A small network was shown many inputs. Here are its activations along a few directions, one row for each input.
Each table varies a few parts of the input and shows all the possible inputs, shuffled.
A made-up example of a description, with smaller parts first: line(4) and (point or (values(2) and ring(5)) or line(11)).
Shared parts are said once, and a part with two or three values counts as separate values.
In the rows, zero is written as 128.

Other details of the inputs vary at random and push rows far along three fixed directions, the same in every table; ignore that.

Rows:
x1: [158,136,138,119,160,114,89,86,149,131,122,162,151,101]
x2: [166,153,123,140,152,142,80,100,137,140,112,152,142,111]
x3: [100,123,144,126,105,168,137,154,105,109,127,120,85,130]
x4: [140,107,129,147,149,86,114,125,167,178,88,133,156,146]
x5: [160,100,128,132,141,78,153,130,163,71,94,95,132,157]
x6: [151,131,114,155,142,111,158,147,178,97,107,93,109,166]
x7: [109,154,129,115,74,126,122,116,104,162,147,160,117,59]
x8: [101,21,112,162,132,162,87,112,67,86,192,117,112,145]
x9: [115,120,122,146,114,181,121,124,91,80,102,98,97,155]
x10: [165,174,105,143,192,134,82,101,105,130,114,115,130,87]
x11: [109,124,153,168,207,141,113,125,96,131,88,112,136,184]
x12: [164,139,126,125,135,146,105,116,136,129,133,95,145,134]
x13: [103,112,141,125,36,109,174,175,146,119,150,117,143,134]
x14: [120,140,152,129,159,159,111,152,116,133,141,92,112,133]
x15: [106,126,137,131,156,150,133,110,87,144,105,115,117,146]
x16: [127,147,125,74,122,127,127,112,117,147,169,159,151,112]
x17: [157,110,139,107,144,77,133,115,163,130,107,155,148,180]
x18: [157,158,128,119,154,103,118,134,145,153,134,132,118,83]
x19: [86,144,130,153,136,207,135,161,110,84,152,84,100,167]
x20: [113,103,146,127,114,125,176,149,132,131,131,102,150,177]
x21: [121,127,126,146,167,113,152,141,109,123,101,106,134,155]
x22: [107,152,127,101,141,178,99,115,90,106,169,135,141,79]
x23: [117,184,122,141,155,104,97,122,93,159,141,140,128,54]
x24: [156,105,130,93,133,79,138,95,155,136,101,129,124,177]
x25: [147,133,120,111,148,90,106,112,159,213,135,116,166,99]
x26: [128,166,114,133,105,174,121,127,141,138,164,189,121,88]
x27: [160,114,157,133,139,92,126,140,192,146,105,130,127,157]
x28: [135,122,112,112,38,141,174,131,178,123,151,155,106,125]
x29: [63,124,116,137,123,179,126,138,61,128,121,120,101,116]
x30: [117,134,132,124,31,100,152,149,145,150,156,198,145,71]
x31: [126,119,106,144,138,89,142,149,132,145,103,109,138,128]
x32: [121,108,114,98,72,96,197,161,131,75,139,154,127,151]
x33: [121,114,129,108,109,142,125,100,122,97,124,134,114,116]
Each input here is: point or (values(4) and ring(8)).
Start at x30 and move only the ring(8) part, one step at a time. The first step leads to x4. Which rows follow, in order?
> x11, x17, x1, x2, x26, x27
Start at x3 and move only the ring(8) part, one step at a time. The first step leads to x28. Which rows follow, in order?
> x9, x33, x24, x15, x29, x7

Rows:
x34: [176,105,136,111,149,79,123,102,170,152,121,141,145,121]
x35: [141,146,115,99,139,104,126,108,133,152,132,160,134,82]
x36: [144,138,113,113,107,126,113,91,139,152,157,155,139,85]
x37: [111,114,128,159,193,161,95,111,90,106,101,87,98,165]
x38: [101,110,118,190,222,119,84,137,58,129,103,67,125,157]
x39: [110,136,134,153,195,161,106,127,96,112,123,78,103,170]
x40: [63,89,156,130,61,131,151,164,100,119,142,130,110,149]
x41: [142,148,118,106,104,127,126,105,141,154,170,144,137,73]
x42: [109,116,138,166,191,157,84,113,99,89,110,90,119,165]
x43: [172,118,125,111,138,90,128,101,175,166,126,115,131,117]
x44: [126,151,109,118,136,157,101,99,103,152,162,162,124,95]
x45: [161,114,134,112,143,70,138,120,168,130,86,103,145,169]
x46: [94,118,124,136,75,144,178,165,110,85,116,141,105,135]
x47: [128,151,126,110,142,144,108,113,99,138,165,176,135,90]
x48: [147,163,119,104,113,128,122,129,150,170,166,159,138,83]
x49: [169,128,140,148,146,82,134,136,194,145,87,104,133,178]
x50: [141,169,119,116,131,112,128,115,131,159,129,164,131,97]
x51: [168,91,134,136,149,90,120,110,183,129,102,112,139,190]
x52: [125,164,118,113,127,156,111,130,111,157,164,156,122,54]
x53: [165,127,141,150,131,82,135,132,194,135,91,99,139,156]
x54: [106,142,137,172,179,158,108,148,101,109,93,96,100,145]
x55: [128,118,134,132,62,129,165,167,152,109,115,128,129,144]
x56: [168,121,139,133,130,83,135,133,196,137,113,88,142,156]
x57: [136,166,120,119,116,112,130,113,132,149,132,158,136,78]
x58: [101,100,136,130,81,146,161,157,110,66,150,139,130,141]
x59: [130,146,129,103,131,147,103,111,94,141,157,166,141,79]
x60: [102,164,122,126,167,142,108,120,83,113,133,131,126,100]
x61: [125,73,123,126,75,131,157,140,151,95,131,145,125,148]
x62: [173,106,130,117,139,99,101,94,170,153,112,128,150,140]
x63: [108,167,128,134,156,152,108,124,79,130,112,129,118,108]
x64: [103,105,126,119,68,163,165,158,111,91,145,111,115,143]
x65: [95,100,140,120,70,125,201,163,151,150,127,137,158,157]
x66: [103,118,132,125,69,163,162,178,118,92,141,114,120,141]
x67: [103,96,120,124,63,166,155,146,108,89,137,128,118,152]
x68: [105,166,120,123,180,145,109,122,81,122,131,139,120,119]
What is each input in this table made of?
> values(3) or (values(4) and ring(8))
Start at x48 and move only the ring(8) part, one step at a time. The first step leads to x39. Which rows follow, in order?
> x44, x51, x47, x68, x50, x49
Start at x42 and move only the ring(8) part, one step at a time. The first step leads to x58. Which rows follow, in order?
> x60, x57, x53, x56, x41, x36

Rows:
x69: [97,130,119,134,198,154,108,125,72,132,122,47,94,151]
x70: [163,62,102,100,106,128,106,71,148,153,169,208,154,105]
x71: [148,126,133,73,50,147,171,142,150,103,188,139,149,85]
x72: [114,193,90,171,148,174,102,137,86,116,139,148,107,53]
x73: [137,134,120,123,41,153,141,140,164,130,143,146,96,62]
x74: [160,139,172,121,124,130,116,122,190,156,139,108,151,158]
x75: [102,131,120,171,75,141,156,194,110,85,128,152,96,91]
x76: [98,168,100,149,117,184,96,124,68,148,133,125,84,69]
x77: [117,172,135,143,202,144,61,89,105,219,135,97,113,125]
x78: [116,133,137,138,46,193,150,166,129,59,136,126,112,109]
x79: [73,83,118,130,74,181,188,162,96,107,110,121,95,190]
x80: [172,153,140,107,156,37,130,113,168,148,101,170,131,117]
x81: [170,48,112,111,142,90,101,85,147,109,168,108,144,134]
x82: [186,144,97,117,161,62,148,120,181,154,145,113,150,107]
x83: [80,161,121,114,149,165,119,110,57,113,115,127,81,134]
x84: [116,193,145,96,145,188,100,103,73,88,145,162,118,89]
x85: [145,164,136,141,249,118,78,106,107,190,102,157,130,97]
x86: [138,165,106,75,49,131,170,132,146,84,154,199,146,110]
x87: [173,119,120,121,161,97,138,142,177,97,116,58,150,186]
x88: [184,79,97,135,77,117,85,75,154,134,160,173,135,64]
x89: [123,153,125,146,210,185,102,125,101,109,97,113,133,174]
x90: [64,76,128,143,78,158,194,161,78,101,105,128,134,183]
x91: [70,81,174,168,112,116,154,190,118,102,105,85,139,208]
x92: [167,133,120,177,153,127,113,146,172,83,66,64,128,187]
x93: [86,92,167,157,98,168,153,177,151,94,117,64,91,220]
x94: [122,120,104,134,20,114,159,141,122,144,130,151,142,73]
x95: [131,177,120,122,198,123,92,134,72,162,167,146,123,35]
x96: [87,196,113,155,157,176,107,142,86,149,181,154,123,87]
x97: [158,116,133,94,130,108,134,118,172,148,142,84,113,116]
x98: [133,100,147,122,152,80,132,125,151,175,86,150,171,133]
x99: [157,119,160,154,153,55,128,151,192,171,116,117,136,169]
x100: [161,108,144,156,144,48,105,129,179,156,60,93,152,128]
x101: [99,96,133,126,97,87,177,133,106,80,77,106,130,205]
x102: [127,118,144,140,120,83,130,114,144,201,125,107,163,154]
x103: [158,152,96,110,118,119,168,119,166,167,143,201,153,86]
x104: [116,85,152,140,169,73,135,156,124,115,95,59,149,165]
x105: [110,110,109,113,143,162,74,76,54,77,168,190,110,103]
x106: [112,103,106,91,45,101,183,141,106,144,170,135,159,82]
x107: [91,174,130,148,150,197,100,150,93,117,163,118,133,147]
x108: [100,85,139,111,61,183,190,162,148,100,120,134,97,166]
x109: [113,178,118,151,215,131,122,115,94,77,93,119,103,157]
x110: [149,136,149,91,142,35,120,100,155,158,90,159,160,114]
x111: [153,156,133,64,86,112,136,95,164,151,141,174,108,81]
x112: [165,55,141,139,136,86,90,86,183,149,157,119,150,181]
x113: [123,144,158,139,204,198,98,118,102,107,98,104,124,168]
What is each input in this table made of?
> values(5) and (point or ring(8))
The inputs of x80 and x85 match in every part but the values(5) part. If x109 is changed in the same way as x80 into x85, which row does it become?
> x103
The inputs of x104 and x100 match in every part but the values(5) part. If x82 is changed in the same way as x104 into x100, which row does it become?
> x72
Change only the values(5) part in x105. List by row number the other rows that result.
> x70, x81, x88, x112
List by row number the other rows that have the values(5) part in common with x74.
> x77, x91, x93, x96, x99, x102, x107, x112
